These are the activations of a small neural network, seen along a few directions. Each row is one input.
In each table, some parts of the input vary, and every possible input appears once, in random order.
Descriptions start from the smaller parts, as in this example, which fits no table here: one of 6 places along a line, together with either a single point or (one of 2 separate values, together with one of 5 places around a ring) or one of 11 places around a ring.
Shared parts are said once, and a part with two or three values counts as separate values.
In the rows, 128 means zero.

A family of inputs:
R1: [197 100 166 161  69  78 120 125 106 116 173 128 137 127 101 122 155  79]
R2: [204  94 196 209  77  84  84 122 102 140 148 130 160 128 147 157 169  75]
R3: [ 77 126 111 118 152 124 168 148 109 133 188 118 150 130 124 128  84 138]
R4: [ 83 152  62  70 188 125 155 102 169  90  45 119  70 124 143  63 102 163]
R5: [163 153 172 161 131 208  69 148 146 162  46 153 157  99 155 176 145 177]
R6: [141  94 176 205  92 134 113 161  86 147 122 124 213 144 151 198 132 118]
R7: [156 159 141 113 123 202 105 151 150 138  70 151 134  98 109 141 131 181]
R8: [140 125 102  99 109 103 122 107 143 157 214 133  66 133 114  99 157  81]
R9: [168 163 167 169 121 201  58 132 141 184 123 143 132 119 146 195 163 145]
R10: [ 60 154  53  63 157 144 118  84 183 119 146 117  46 162 122 106 124 143]
R11: [ 64 145  99  77 210 112 192 114 164  92  78  92  84 122 153  81  91 154]
R12: [112 146 134  97 193 136 187 155 141 118  89 110 124  92 127  88 105 162]
R13: [184 167 146 127 145 175 131 152 131 131  46 143 134  80 121 115 127 170]
R14: [110  85 105 116  95  66 138 120  86  87 154 146 159 153  92  96 131  96]
R15: [103 145  92  77 150 176 125 142 164 122  80 145 111 112 105  95 120 182]
R16: [193 139 151 135  82 129 103 115 129 174 204 139  89 119 117 144 168  80]
R17: [ 55 144  58  56 166 152 129 101 187  97  69 127  70 143 131  88 106 174]
R18: [161 169 136 120 114 194  94 134 145 161 148 141 110 118  99 159 149 150]
R19: [ 96  85  83 104 113  28 143  75 144  75 171 104  74 171 124  69 131  72]
R20: [169  93 184 200  76  98  83 126  68 126 119 154 205 141 141 177 156  91]
R21: [191 161 177 175 152 181  95 149 127 155  22 145 156  81 167 151 141 165]
R22: [165 160 182 134 166 162 168 163 127 134  79 116 147  79 131 134 116 161]
R23: [172 154 213 182 174 168 132 160 122 157  55 117 170  80 177 169 130 157]
R24: [ 62  83  70  95 111  42 142  79 110  61 142 128 119 184 118  89 117  88]
R25: [ 81  86  97 121 111 102 168 155 104 107 156 116 167 157 101 117 107 122]
R26: [134  99 146 157  85 128 148 164  90 124 146 123 190 143 105 162 118 121]
R27: [130 139 160 154 125 150 148 157  95 149 178 124 173 117 128 174  95 137]
R28: [162  98 153 153  68  92 118 129  72 103 144 152 182 140  96 141 142  95]
R29: [ 33  84  62 100 128  78 172 114 128  82 145  98 127 187 127 110  93 115]
R30: [144  86 117 125  96  52 139 116 120 100 183 123 114 140  98  76 145  80]
R31: [108 155  87  84 141 168 113 125 159 145 157 136  86 131  96 113 138 151]
R32: [200 133 181 183  89 135  67 113 125 197 180 141 112 120 163 180 181  76]
R33: [ 29 124  76  97 168 100 172 107 133 107 177  99 110 161 150 122  70 130]
R34: [131 153  97  91 172 149 150 143 145 115  56 137 110  93 117  69 116 171]
R35: [ 92 124  67  78 125  78 127  66 166 132 203 114  26 164 140  92 143  74]
R36: [137 134 190 202 132 156 113 154  90 172 154 125 196 118 174 210 109 134]
What is each input in this table made of?
> one of 4 places along a line, together with one of 9 places around a ring
A walk changes only the place on the ring of 9. It starts at R21 and steps to R23. List the rest of the walk in order.
> R36, R6, R20, R2, R32, R9, R5
A walk changes only the place on the ring of 9. It starts at R17 and steps to R10. List the rest of the walk in order.
> R35, R19, R24, R29, R33, R11, R4

A family of inputs:
R37: [154 153 140 124 134 162 118 137 141 152 126 134 114 106 124 133 137 142]
R38: [111 135 142 145 148 150 133 142 122 137 111 121 155 125 150 157 110 148]
R39: [116 102 134 148 104 103 138 135  98 122 168 124 163 147 122 146 119 107]
R40: [133 138 145 134 143 150 145 153 119 131 105 127 154 109 126 134 114 152]
R41: [143 112 149 149 127  98 139 130 111 112 106 123 149 123 138 120 128 115]
R42: [157 135 130 126 111 145  99 124 137 134 110 145 119 121 117 126 150 131]
R43: [ 27 120  23  33 168  81 179  88 169  74 143 106  50 164 110  45  95 130]
R44: [136 117 129 138  96 115 111 119 119 144 189 131 123 145 120 144 143  97]
R45: [136 120 135 136 120 133 126 141 115 113  89 138 159 124 119 128 127 142]
R46: [131 150 137 136 138 162 107 125 144 158 132 128 114 123 147 156 133 138]
R47: [164 127 144 139 118 110 113 113 132 133 127 131 109 120 136 119 151 105]
What is each input in this table made of?
> either a single point or (one of 2 separate values, together with one of 5 places along a line)
Which other rows does R46 become when the choice among 2 separate values takes its other values? List them by row number.
> R38
Which other rows does R45 become when the place on the line of 5 takes its other values? List them by row number.
> R38, R39, R40, R41

A family of inputs:
R48: [ 52 133  88 100 144 156 152 140 129 133 172 117 137 153 119 150  88 154]
R49: [ 96  94 120 137 134  63 154 110 114  96 135 108 134 151 149 111 115  97]
R50: [ 99 128  88 101 104 130 112 108 141 146 217 130  90 159 107 135 134 108]
R51: [116 134 112 119 136 108 114  90 153 143 167 117  71 143 153 124 140  99]
R52: [237 146 218 205  82 180  60 150 114 196 136 151 160  95 141 202 180 115]
R53: [149 141  97  92 119 131  94  98 164 120 101 147  70 126 111  88 160 126]
R54: [130 102 105 110 116  86 136 118 123  74  69 138 132 134 107  75 134 125]
R55: [ 70 139 112 119 176 135 153 122 143 129 123 103 118 137 164 138  94 147]
R56: [102 145  98  91 159 158 134 130 153 106  57 133 116 120 122 102 115 174]
R57: [103 151 113  95 175 149 167 142 147 121 102 115 113 109 126 103 101 164]
R58: [217 112 226 221  82 134  98 165  68 148 105 147 224 102 137 190 152 113]
R59: [150 146 112  95 135 122 128 109 157 135 146 129  67 114 115  90 146 116]
R60: [130 107 120 112 132  77 168 129 116  89 114 121 129 122 112  77 120 114]
R61: [189 153 216 205 125 205  96 180  97 184  93 143 209  87 154 213 133 162]
R62: [ 79  88  96 119 101  85 153 128 101 100 184 121 153 167 103 123 108 106]
Changing only one part turns R59 into R57. The same change can be made to R53. Which row results?
> R56
What is each input in this table made of?
> one of 3 separate values, together with either a single point or one of 4 places along a line
Which other rows does R61 become when the choice among 3 separate values takes its other values? List them by row number.
> R52, R58
